These are the activations of a small neural network, seen along a few directions. Each row is one input.
Each table varies a few parts of the input and shows all the possible inputs, shuffled.
Descriptions start from the smaller parts, as in this example, which fits no table here: one of 6 places along a line, together with either a single point or one of 9 places along a line or (one of 3 separate values, together with one of 5 places around a ring).
Shared parts are said once, and a part with two or three values counts as separate values.

Other details of the inputs shift rows strongly along three fixed directions, in all tables alike. That doesn't count.

Table:
r1: [-12  25  68  -2 -50 -34 -14 -20 -12 -17  75]
r2: [-26  27  60 -13 -50 -10 -23  -6 -19 -17  83]
r3: [-46  33  73  -2 -43 -24 -25 -16 -48  15  55]
r4: [ 70 -16 -31  35  40 -11   9  28  -2  77  45]
r5: [ 53   9 -52 -61  27  -7  15   4   2   4 -47]
r6: [-19  36  67 -12 -32 -24 -42 -12  -8 -17  75]
r7: [-55 -17  32  60   7 -10 -15   2 -15  -4  58]
r8: [-32 -41  16  52   7  43 -19  -1  50 -26 -35]
r9: [ 44  21 -27 -46  -5 -19 -18  -8 -17   0 -17]
r10: [-65 -56  14  60  28  35  -9  31  38  16 -64]
r11: [ 25  35 -20 -24  10   5  -8  -7 -15  26  37]
r12: [ 25   5 -28 -54   3  -9  26 -13 -42  20 -73]
r13: [ 55 -27 -51  37  80  -9  32  19 -35  74  41]
r14: [-37 -49   3  53 -23   6  -4  13  50 -26 -43]
r15: [ 31  32 -32 -36 -14 -27  23 -21 -11   2 -11]
r16: [-12  -4  54  57   3   0 -37  -7  24   1  46]
r17: [-61 -52  29  55  -7  17  12  11  20   5 -53]
r18: [-39 -59  -7  74   4  41  17  12  63 -11 -40]
r19: [ -2  23 -20 -52 -21 -19  10  -2   4 -24 -23]
r20: [ 42  24 -36 -53  20  16  19   0 -10 -11 -42]
r21: [ 42  -1 -63 -61   1   3  46  10  -7   7 -38]
r22: [ 25   9  -4 -47 -18 -17  10 -17  -2 -28 -31]
r23: [-23  18  62   7 -12 -26 -43 -35 -56 -27  68]
r24: [  3  17 -16 -62 -14   8  -5   1  -4 -26 -21]
r25: [  3  36 -23 -42  -9 -13 -11 -18   4 -22 -31]
r26: [  0  -8 -15 -19 -22  19   8 -27  12 -42 -63]
r27: [-58 -74 -11  81  27  16  19  14  29 -21 -42]
r28: [  1  33  80   4 -38  -4 -15 -24 -27 -26  70]
r29: [  3  13  13 -65 -33   6 -16 -19 -11 -53 -29]
r30: [ -2  35 -28 -37 -21 -19   6 -16   2 -21 -28]
r31: [ 73  -1 -40  41  70  12  54  47  -5 103  80]
r32: [ 48  25  -7  -9   4 -22   6 -18 -15  23  26]
r33: [-13  41   9 -49 -23  10  -7 -12  -8 -48 -21]
r34: [-40 -55  -9  66  15  25 -25  35  68  -9 -46]
r35: [-25  13 -18 -28 -17  19  21   4  16 -47 -56]
r36: [-37  -2  37  53 -15  16 -17   1  19   6  61]
r37: [-19  -3 -39 -24 -30  -7  -2   4  21 -37 -70]
r38: [ 41 -11  -9  22  65   5   7  27 -29 102  27]
r39: [ 25  -8 -46  29  79  -6   7  27 -29  68  54]
r40: [ 17 -25  16  13   2  15   6  11   7   8  23]
Each input here is: one of 5 places around a ring, together with either one of 2 separate values or one of 6 places around a ring.
Changing only the place on the ring of 5 turns r26 into r18. The same change can be made to r28. Which row results? -> r31
Changing only the place on the ring of 5 turns r40 into r24. The same change can be made to r13. Which row results? -> r39
A walk changes only the place on the ring of 5. It starts at r5 and steps to r22. List the rest of the walk in order. -> r1, r19, r6
Which other rows does r13 become when the choice among 2 separate values takes its other values? List them by row number. -> r12
Which other rows does r17 become when the choice among 2 separate values takes its other values? List them by row number. -> r27

Table:
r41: [-33 -26   8  35 -14  14   1   7  44 -28 -27]
r42: [-11 -34 -21  53  52  15  13  34  12  51   4]
r43: [ 42 -18 -27  27  54  -6  22  18 -21  73  31]
r44: [  0 -18  19  61  15   7   4  25  28  36  57]
r45: [ -5 -13 -36   2  32  -1  10   9  -7  18 -22]
r46: [  22   61  -44 -106  -18  -32   12  -32  -67  -15  -37]
r47: [ 44  48 -21 -67  -9 -16   6 -16 -35  -1   5]
r48: [ -7  24  54   5 -31  -9 -20 -11 -14  -1  76]
r49: [-15  -1 -15 -31 -24   3   3 -16  15 -54 -58]
r50: [ 23  31  13 -29 -10 -10 -14  -9 -18  10  30]
r51: [-28  22   2 -63 -65  -9  -1 -30   3 -80 -66]
r52: [-17 -14   0  13  -6  15   3   2  27 -24 -24]
r53: [ 18  27  48  10  -6 -16 -32  -7 -19  24  93]
r54: [ 26 -25 -42  11  44   6  32  17  -7  50 -27]
r55: [ -27  -56  -31   19   17   25   25   14   29  -14 -104]
r56: [  4  31  29 -16 -29 -15 -17 -20 -20 -14  50]
r57: [-68 -35  61  55 -31  24 -33  -5  47 -66 -20]
r58: [ 18 -10 -51  -8  10   5  24  11  22  -4 -40]
r59: [ 24  44  39 -25 -21 -40 -15 -31 -73  23  79]
r60: [  5 -11 -48   0  37   1  16  13 -10  25 -26]
r61: [ -8  24  31   2  -2 -18 -14  -2 -42  29  69]
r62: [ 17  -5 -41 -19  14  12  23   8  15   4 -36]
r63: [-49  -8  61  21 -38   6 -33 -17  20 -62   3]
r64: [-28   7  20 -31 -40 -11  -4 -34 -24 -48 -52]
r65: [ 52 -11 -22  33  58  11   9  40  10  86  56]
r66: [-42 -48  37  76   8  32 -21  19  59 -13 -13]
r67: [ -5 -19  14  35  12  14 -16  11  26   4  10]
r68: [ 50  31 -60 -79   8  -5  25  -4 -19   1 -47]
r69: [ 27  -9 -49  -1  22   1  25  16  19  15 -16]
r70: [-30  11  74  18 -37   0 -32 -11   0 -26  52]
Changing only one part turns r42 into r45. The same change can be made to r68. Which row results? -> r63
Describe the family of inputs behind these rows. -> one of 5 places along a line, together with either one of 2 separate values or one of 4 places along a line
Which other rows does r59 become when the place on the line of 5 takes its other values? List them by row number. -> r43, r54, r55, r64
A walk changes only the place on the line of 5. It starts at r65 and steps to r50. List the rest of the walk in order. -> r66, r67, r53

Table:
r71: [ 28   2 -63 -36  58  27  10  45  20  33 -77]
r72: [ 57 -35 -50 -14  15  15  30 -19  23  -9 -89]
r73: [ 49   2 -97 -24   4  15  65  47  37  11 -52]
r74: [ 56  42  30 -69 -42 -10   4 -26 -37  10  27]
r75: [-48 -18  12  48  -5 -31   9  -1   7  50  -6]
r76: [ 54  67 -18 -34 -46 -38   6 -24 -33 -10  74]
r77: [-51 -24  10 -43 -52 -22 -22 -16 -69 -57 -41]
r78: [-16  21  40  14 -28  -6 -11  13  14  -3  84]
r79: [-78 -31  47  62 -33  12 -34 -21  68 -71   9]
r80: [-13 -23  33  69  50  30 -16  46  45  63  83]
r81: [ 39  -7 -14  51  73  -4 -15  27  13  69  89]
r82: [-45 -53  72  54   2  50 -21  20  56 -16 -14]
r83: [-110  -39   19   65  -20   50  -18  -22   21  -57 -107]
r84: [ 75 -33 -90 -23  70  17  25  13  15  46 -67]
r85: [ 30  23  49  42  41 -54  18   3 -72  50 106]
r86: [ -2  58  16 -79 -39 -23 -57 -39 -39 -66 -36]
r87: [-27  49   3 -83 -46 -28  28 -48 -67 -43  17]
Describe the family of inputs behind these rows. -> either one of 5 separate values or (one of 2 separate values, together with one of 6 places along a line)
Which other rows does r84 become when the choice among 2 separate values takes its other values? List them by row number. -> r82

Table:
r88: [  7  39  15 -10 -21 -41 -16 -30 -36 -16  38]
r89: [ 37 -28 -69  18  41  -4  47  15  15  38 -45]
r90: [ 92  36 -80 -87   5   4  40 -18 -10   8 -54]
r91: [-68  25  94 -12 -51  -2 -40 -29 -24 -35  37]
r92: [ 65  59  11 -36 -15  -3   9  -8 -25  46  82]
r93: [ 24  24   3 -20  14 -20 -35   6 -32  41  47]
r94: [  62   43  -82 -110    3   -8   38   15   -6    2  -39]
r95: [-88  17  92  -8 -62   9 -30 -24 -24 -80  -1]
r96: [ 13 -29  42  80  34  -1 -38  20   1  59  75]
r97: [  0  48 -22 -67 -17 -31 -16 -25 -25 -27 -38]
r98: [ 41  53  11 -30  -5 -48 -21 -29 -54  25  60]
r99: [ 25  49  69 -39 -34 -37 -21 -47 -79  12  87]
r100: [ 21 -32 -30  40  53  19   0  50  54  24  25]
r101: [ 49 -32  25  74  43  -4 -10  32  -9 102  90]
r102: [-79 -64  38  59  -6  46  15  14  38 -51 -75]
r103: [-20  50  21 -26 -47 -26  -8 -19 -46  -5  82]
r104: [ 49 -10   0  60  48  25 -10  19  32  51  68]
r105: [-25  37  35 -38 -16 -10 -27 -27 -51 -41  25]
r106: [-13  -8 -47 -47  26  14   2  -9   1 -25 -88]
r107: [  8 -17 -42  -4  16   1  34  16  19  29 -63]
r108: [-11  37  16 -36 -32  13 -32 -23  18 -58 -13]
r109: [-54 -28  13  16 -53  -1   6 -31  14 -73 -38]
r110: [-78 -50  25  65 -37  19  10   3  41 -42 -20]
r111: [ 19  15 -34 -21   8  33  14  21  32   4 -30]
r112: [-35 -29 -37  14  17  20  16  27  47   2 -89]
r113: [-21 -56  -4  29   4  26   4  29  37  12 -70]
r114: [-81 -43  53  75 -34  11  -1   6  48 -33 -19]
r115: [ 60 -28 -72  -1  54  10  27  32  39  16 -30]
r116: [-44  -1   9  26 -15  -7 -22  -8   0 -26  45]
r117: [ -5  34  16 -57 -38 -12 -26  -7 -34  -1  -2]
r118: [-27 -72  20  60  -8  30   4  17  84 -49 -46]
r119: [ 31 -23  26  68  61  11  16  36 -12 120 108]
r120: [-21 -17   2  -7 -30  -8   2 -22  15 -43 -83]
r121: [ 13   7 -63  -7  37 -12  13  13   2  20 -21]
r122: [ 38  -4 -43 -11  52   7  22   4 -33  15 -21]
r123: [ 15 -38 -19  40  63  16   4  12   7  38  -7]
r124: [-16  17  75  -8 -38 -14 -14 -38 -51 -37  38]
r125: [ -3  10   7 -59 -55  -2  11  -9  19 -62 -43]
r126: [ 37  51 -91 -90   6 -24  44   0 -32  17 -53]
r127: [-20 -44  15 106  28   4  -9  17  20  23  80]
Describe the family of inputs behind these rows. -> one of 5 places around a ring, together with either one of 2 separate values or one of 6 places along a line
Changing only the place on the ring of 5 turns r97 into r107. The same change can be made to r106. Which row results? -> r119
Which other rows does r90 become when the choice among 2 separate values takes its other values? List them by row number. -> r118
Which other rows agree with r127 in the place on the ring of 5? List them by row number. -> r88, r96, r98, r104, r115, r122, r123
Which other rows does r127 become when the place on the ring of 5 takes its other values? List them by row number. -> r103, r109, r110, r116
Which other rows does r103 become when the place on the line of 6 takes its other values? List them by row number. -> r91, r95, r112, r117, r126
